These are the activations of a small neural network, seen along a few directions. Each row is one input.
Each table varies a few parts of the input and shows all the possible inputs, shuffled.
Descriptions start from the smaller parts, as in this example, which fits no table here: values(2) and (point or line(11) or (line(4) and ring(8))).
Shared parts are said once, and a part with two or three values counts as separate values.
(in the rows, 128 means zero)

Other details of the inputs vary at random and push rows far along three fixed directions, the same in every table; ignore that.

Rows:
R1: [148  97  96 174 105 149 121 166  90 102 176  94 117]
R2: [ 98  97 148 176 115 148 137 159 105  72 158 136 148]
R3: [127 155 157  75 174 105 110  80 146 132  75 140 133]
R4: [104 151 113 144  81 143 164 128 145 171 162 123 138]
R5: [202 128 124 157 139 141 104 130  67 117 168 112 162]
R6: [ 52 139 112 168 154 110 153 116 154 122  95 141 111]
R7: [114 151  82 169 103 124 148 108 111 174 119 118 130]
R8: [ 85 140  90 157 111 122 149 140 144 142 121 113  93]
R9: [ 95 121 125  89 151 123 130 126 185 103  84 132  84]
R10: [171 178 146  83 106 135 127 108 150 196 136 127 143]
R11: [ 53 118 102 158 133 111 143 109 157 132  78 136 101]
R12: [123 106 130 157 104 149 135 161  89 107 194 123 170]
R13: [147  76 130 175 107 131 155 158  79 112 172 107 139]
R14: [140 146 171  58 133 127 110 105 173 131  96 152 113]
R15: [126 155 171  57 149 107 110 107 158 128  94 157 142]
R16: [180 169 117 110 132 116 106  89 121 200  99 116 140]
R17: [147 179 118 127 134 121 138  93 108 194 133 110 167]
R18: [121  69  97 180 134 152 121 165  99  78 144 131 114]
R19: [ 67 115  90 151 138 117 148 122 164 121  88 146  98]
R20: [139 146 160  55 138 112  97 119 171 141 105 151 107]
R21: [103  76 191 119 161 135  98 143 143  40 115 152 132]
R22: [186 154 100 129 103 132 118 131 100 155 149  97 124]
R23: [ 32 135 135 127 128 115 158 133 166 122 112 155 129]
R24: [153 175 111 106  88 120 134 122 138 196 161 123 141]
R25: [172  90 174  67 142 136  70 146 127  67 136 150 109]
R26: [188  90 155  69 161 148  82 144 128  60 114 126 100]
R27: [222 114 169  98 183 128  61 114 101  96 125 125 149]
R28: [172 173  79 129 112 121 138 105 121 195 118 123 139]
R29: [ 93  55 152 155 134 122 151 158 112  59 123 138 101]
R30: [185 129 157 144 117 151 110 147  86 126 177 118 180]
R31: [118 108 122 173 104 120 176 148 100 146 152 114 131]
R32: [ 40 130 122 146 151 112 155 104 152 121  98 135 123]
R33: [119 157  78 144 100 141 167 139 136 170 145 104 117]
Each input here is: values(3) and (point or (values(2) and ring(5))).
List by row number the other rows that have the values(3) part in common with R13. -> R1, R4, R9, R11, R12, R19, R21, R24, R27, R32

Rows:
R34: [ 69 108  99 203 103 136 154 150 110 118 153 134 135]
R35: [158 122 120 133 117 149 123 135 116 130 146 108 129]
R36: [186 132 140 127 121 127 115 128 109 150 139 114 134]
R37: [ 76 182 123 124 123  83 165  87 174 192  73 145 123]
R38: [160 130 131 141 125 133 127 140 110 129 145 109 130]
R39: [113  85 117 164 123 145 128 146  94 100 154 135 144]
R40: [ 40 139  77 157  98 114 186 123 164 162 104 138 100]
R41: [ 96 124  97 174 118 145 153 141 109 121 159 121 147]
R42: [101 119 137  82 164 117 107 111 166 102  83 150  99]
R43: [180 145 138 124 135 122 118 123 102 136 144 115 153]
R44: [122 133 161  86 167 100 110 110 147 105  83 142 117]
R45: [181 139 129 126 120 138  98 123 112 147 141 123 138]
R46: [173 143 134 121 136 145 109 119 107 140 144 116 161]
R47: [171 142 126 112 136 137 110 121 100 140 145 118 159]
R48: [146 183 136 112 133 106 135  97 141 176 107 121 144]
R49: [173  92 177  87 173 116  78 128 112  72 114 136 127]
R50: [ 90 137 183  58 139 105 120 113 195 124  81 170 113]
R51: [ 88  84 100 172 122 158 137 162 101  73 161 125 117]
R52: [131 176 111 116 121 130 135 100 152 180 115 122 131]
R53: [ 97 109 149 142 104 152 141 164 127  91 173 133 136]
R54: [180 149 125 123 127 140 100 126 113 140 144 117 139]
R55: [183 129 115 104 123 135 114 128 108 143 146 111 135]
R56: [ 79  98  99 190 100 138 176 151 115 125 149 122 118]
R57: [136 175 114 113 123 102 147 112 139 178 114 117 123]
R58: [138 185 146  78 110 117 140 115 159 174 137 136 149]
R59: [102 135 145 133  91 137 148 142 140 139 158 137 141]
R60: [ 19 163 100 166 118 110 201 108 172 158  96 132 117]
R61: [ 82  91  94 184 115 143 137 162 105  85 163 128 113]
R62: [185 126 139 120 123 137 122 124 109 150 139 112 138]
R63: [182 135 128 107 131 131 125 129 103 144 143 108 138]
R64: [170 133 154  95 101 132 119 138 114 146 166 137 158]
R65: [105  44 163 100 179 143  90 155 148   7  96 147  80]
R66: [120 107 108 166 124 147 122 155 108  89 159 124 122]
R67: [147  99 122 137 128 136 134 145  99 113 154 113 127]
R68: [166 141 152  90 107 132 119 139 116 143 172 129 157]
R69: [121  55 180  81 196 132  68 135 135  24  93 156 110]
R70: [186 126 132 119 122 118 116 130 103 150 138 120 134]
R71: [118 183 136  88 102 115 150 120 153 175 140 135 145]
R72: [ 75 114 105 186 106 117 167 140 112 128 141 133 130]
R73: [ 62 117 111 202 109 131 170 145 119 112 147 120 126]
R74: [150 120 121 130 115 142 125 129 123 137 133 119 124]
R75: [154 127 113 141 106 130 124 135 115 146 138 121 126]
R76: [ 87  79 129 190 123 153 151 156 100  74 159 118 132]
R77: [ 45 151 106 158 118 120 168 108 164 159 101 141 125]
R78: [184 133 138 118 128 139 123 125 112 147 142 105 139]
R79: [ 87  75 189  65 202 104  95 114 170  40  53 164  91]
R80: [ 83  80 120 190 126 162 136 157 103  73 161 123 135]
R81: [102 122 166  97 160 111 124 100 164 115  71 149 115]
R82: [ 83  86 147 166  97 161 144 177 117  71 188 131 133]
R83: [148  97 156  90 168 131  72 137 129  63 109 142 106]
R84: [109 126  96 174 102 141 148 151 119 123 152 111 118]
R85: [ 31 153  95 167 104  96 192 118 174 171  90 140  95]
R86: [179 146 128 125 125 140  98 124 115 142 144 116 138]
R87: [102  69 140 148 135 140 109 155 133  60 119 137  92]
R88: [172 148 127 119 134 128 103 125  99 139 146 119 156]
R89: [154 109 133 133 126 130 130 128  95 129 142 127 149]
R90: [149 173 117 108 120 112 118  99 146 185 106 136 130]
R91: [ 84  99 158 101 167 119 107 113 164  88  72 163 112]
R92: [ 97  98 178  72 186 115 109 117 184  69  54 149  81]
R93: [184 134 129 115 129 118 116 130 103 145 144 111 134]
R94: [142 184 130 114 132 113 120  96 147 180 109 125 147]
R95: [152 120 111 134 108 139 131 132 115 146 139 120 130]
R96: [ 95  79 100 177 113 141 137 169 104  76 161 120 106]
R97: [169 132 174  54 177 111  94 101 137 113  85 137 131]
R98: [ 73 101  82 186  99 145 160 149 112 120 154 133 121]
R99: [155 122 114 136 117 132 109 133 106 134 144 132 132]
R100: [111  93 125 172 116 140 149 141  98 111 149 126 141]
R101: [ 79 188 105 118 117  99 157  98 191 185  79 129 100]
R102: [103 107 131  97 151 125 121 131 153  91  95 136  94]
R103: [113 122  94 159 107 134 142 152 112 119 151 114 116]
R104: [184 139 140 126 125 129 116 129 112 146 141 107 135]
R105: [ 71 189 117 127 125  96 151  87 182 192  77 145 125]
R106: [186 140 130 120 130 125 119 132 109 140 144 110 135]
R107: [120  90 138 178 121 138 131 149  96  93 152 124 134]
R108: [147 176 129 101 137 110 145  95 140 175 109 122 148]
R109: [ 67 186  89 126 116  97 170 106 187 179  87 132 100]
R110: [179 143 123 116 129 149 107 122 114 141 144 115 143]
R111: [ 70 165  95 141 118 110 187 114 164 171 107 123 112]
R112: [128 183 113 122 130 110 134 105 143 174 117 129 146]
R113: [112 111 150  84 156 104 125 112 164 120  71 149  98]
R114: [172 142 127 119 134 123 103 122 101 143 147 122 156]
R115: [181 132 127 120 122 148 104 119 112 147 142 121 142]
R116: [ 96  82 166  81 176 125  88 118 173  63  61 168  86]
R117: [175 134 130 124 127 124 102 123 100 147 141 130 156]
R118: [186 128 120 115 115 125 107 131 108 148 138 122 131]
R119: [180 142 117 112 131 145 110 124 112 139 147 118 144]
R120: [174 149 135 128 134 135 103 123 108 140 144 117 157]
R121: [151 132 110 134 116 147 133 135 119 137 144 108 130]
What is each input in this table made of? -> ring(8) and (point or (values(2) and ring(5)))
Changing only the ring(8) part turns R51 into R42. The same change can be made to R97. Which row results? -> R79
Changing only the ring(8) part turns R120 into R94. The same change can be made to R121. Which row results? -> R35
Changing only the ring(8) part turns R107 into R37. The same change can be made to R105. Which row results? -> R34
Start at R88 and move only the ring(5) part, one step at a time. The first step leads to R44. Which rows follow, in order? -> R57, R103, R83
Change only the ring(8) part in R113. List by row number the other rows that result. -> R56, R62, R63, R67, R78, R92, R111
Change only the values(2) part in R105. List by row number the other rows that result. -> R77
Start at R116 and move only the ring(5) part, one step at a time. The first step leads to R91. Which rows follow, in order? -> R100, R56, R95
Change only the values(2) part in R69. List by row number the other rows that result. -> R114

Rows:
R122: [118 124 134 124 143 129 109 127 145 103 112 140 115]
R123: [143 100 140 107 150 131 112 144 125  90 122 122 112]
R124: [111 177 128  77 144 107 130  81 185 172  69 140 105]
R125: [ 99 144 119 117 133 117 124 117 156 126 101 141 105]
R126: [156 118 122 157 108 135 129 142  99 141 162 114 140]
R127: [154 128 125 155 120 140 142 134 100 141 155 112 146]
R128: [141 112 151 111 148 134 101 123 132 107 106 141 131]
R129: [159 112 111 146 107 134 134 149  96 139 165 115 135]
R130: [194 210 128  79 120  89 129  76 130 239 110 121 163]
R131: [147 113 135  96 151 129  96 131 136  93 115 139 115]
R132: [156 141 114 146 123 143 120 131 103 141 156 108 152]
R133: [120 119 179  94 139 131 113 133 148  96 127 149 135]
R134: [ 88 179 152  79 128 101 149 100 174 167 101 149 141]
R135: [155 119 102 147 113 150 133 141  98 133 165 112 139]
R136: [ 58 123 100 175 105 133 161 134 146 127 122 136 116]
R137: [153 133 106 141 113 131 139 142 108 137 155 116 132]
R138: [ 54 118 106 175 119 123 181 129 129 122 130 127 122]
R139: [117 110 140 120 143 125 116 121 127 106 108 142 132]
R140: [166 130 123 133 109 126 123 131 104 152 151 115 132]
R141: [ 42 157  81 163 106 121 173 123 159 150 116 124 105]
R142: [189 195 154  48 152  94  88  69 164 205  76 141 143]
R143: [150 115 148 105 151 138  98 118 137 107 113 130 122]
R144: [ 50 131 126 143  96 133 166 145 153 123 144 140 116]
R145: [135 116 143 113 156 127 100 126 122  93 119 142 131]
R146: [163 128 123 144 126 133 130 135  87 131 162 105 154]
R147: [115 119 146 123 152 123 122 128 139 103 109 128 118]
R148: [150 122 107 152 102 141 121 139  97 141 163 119 135]
R149: [143 105 157 121 147 121 105 130 125 105 119 137 125]
R150: [116 108 148 119 144 116 128 121 131 108 104 138 125]
R151: [117 107 122 119 145 137 115 141 134  94 123 128 112]
R152: [136 104 156 115 151 130 114 129 137  97 110 129 113]
R153: [171 139 121 132 114 131 122 135 104 140 151 113 133]
R154: [157 128 111 135 116 134 144 133 109 146 152 111 132]
R155: [167 116 108 139 106 146 125 141  96 139 160 116 144]
R156: [146 105 150 124 146 132 105 141 125  87 124 131 117]
R157: [145  99 158 112 143 128 107 130 133  98 107 133 119]
R158: [129 120 177  90 135 134 107 136 151 101 129 145 130]
R159: [108 115 131 142 143 134 115 137 132  91 123 139 123]
R160: [ 87 115 148  99 125 127 136 142 161  99 127 149 117]
R161: [ 57 181  95 140  98 100 189 102 176 197  88 132 106]
R162: [142 112 154 109 157 118 108 128 121  90 114 137 127]
R163: [166 124 115 132 107 133 137 138 104 148 148 116 139]
R164: [135 102 136 102 143 127 101 132 136 105 114 143 114]
R165: [163 126 121 151 122 151 122 134  94 135 163 114 153]
R166: [ 60 122 101 175 109 129 153 138 144 131 129 138 113]
R167: [ 72 117  99 168 102 137 156 138 133 126 129 132 112]
R168: [152 121 117 151 117 136 120 138  84 138 164 123 156]
R169: [161 197 109 117 111 113 147 102 138 209 125 104 147]
R170: [125 173 103 127 123 119 142 106 127 171 128 116 150]
R171: [149 122 115 152 123 148 131 132  88 132 162 116 155]
R172: [ 96 119 128 132 143 132 120 131 148 101 111 129 112]
R173: [122 108 152 123 142 122 124 125 137 107 104 138 123]
R174: [148 140 119 155 117 132 136 137 104 139 152 117 145]
R175: [ 60 118  99 176 110 129 167 148 132 113 135 117 103]
R176: [127 108 147 112 146 129 122 129 135 107 111 131 102]
Changing only one part turns R154 into R152. The same change can be made to R135. Which row results? -> R143
What is each input in this table made of? -> line(5) and (point or (values(2) and ring(5)))
List by row number the other rows that have the line(5) part in common with R147. -> R127, R128, R132, R133, R142, R149, R159, R165, R173, R174
List by row number the other rows that have the line(5) part in common with R176. -> R124, R125, R140, R141, R144, R148, R153, R161, R167, R175
Change only the values(2) part in R169. List by row number the other rows that result. -> R172
Start at R146 and move only the ring(5) part, one step at a time. The first step leads to R138. Which rows follow, in order? -> R150, R130, R162
Change only the values(2) part in R166. List by row number the other rows that result. -> R126
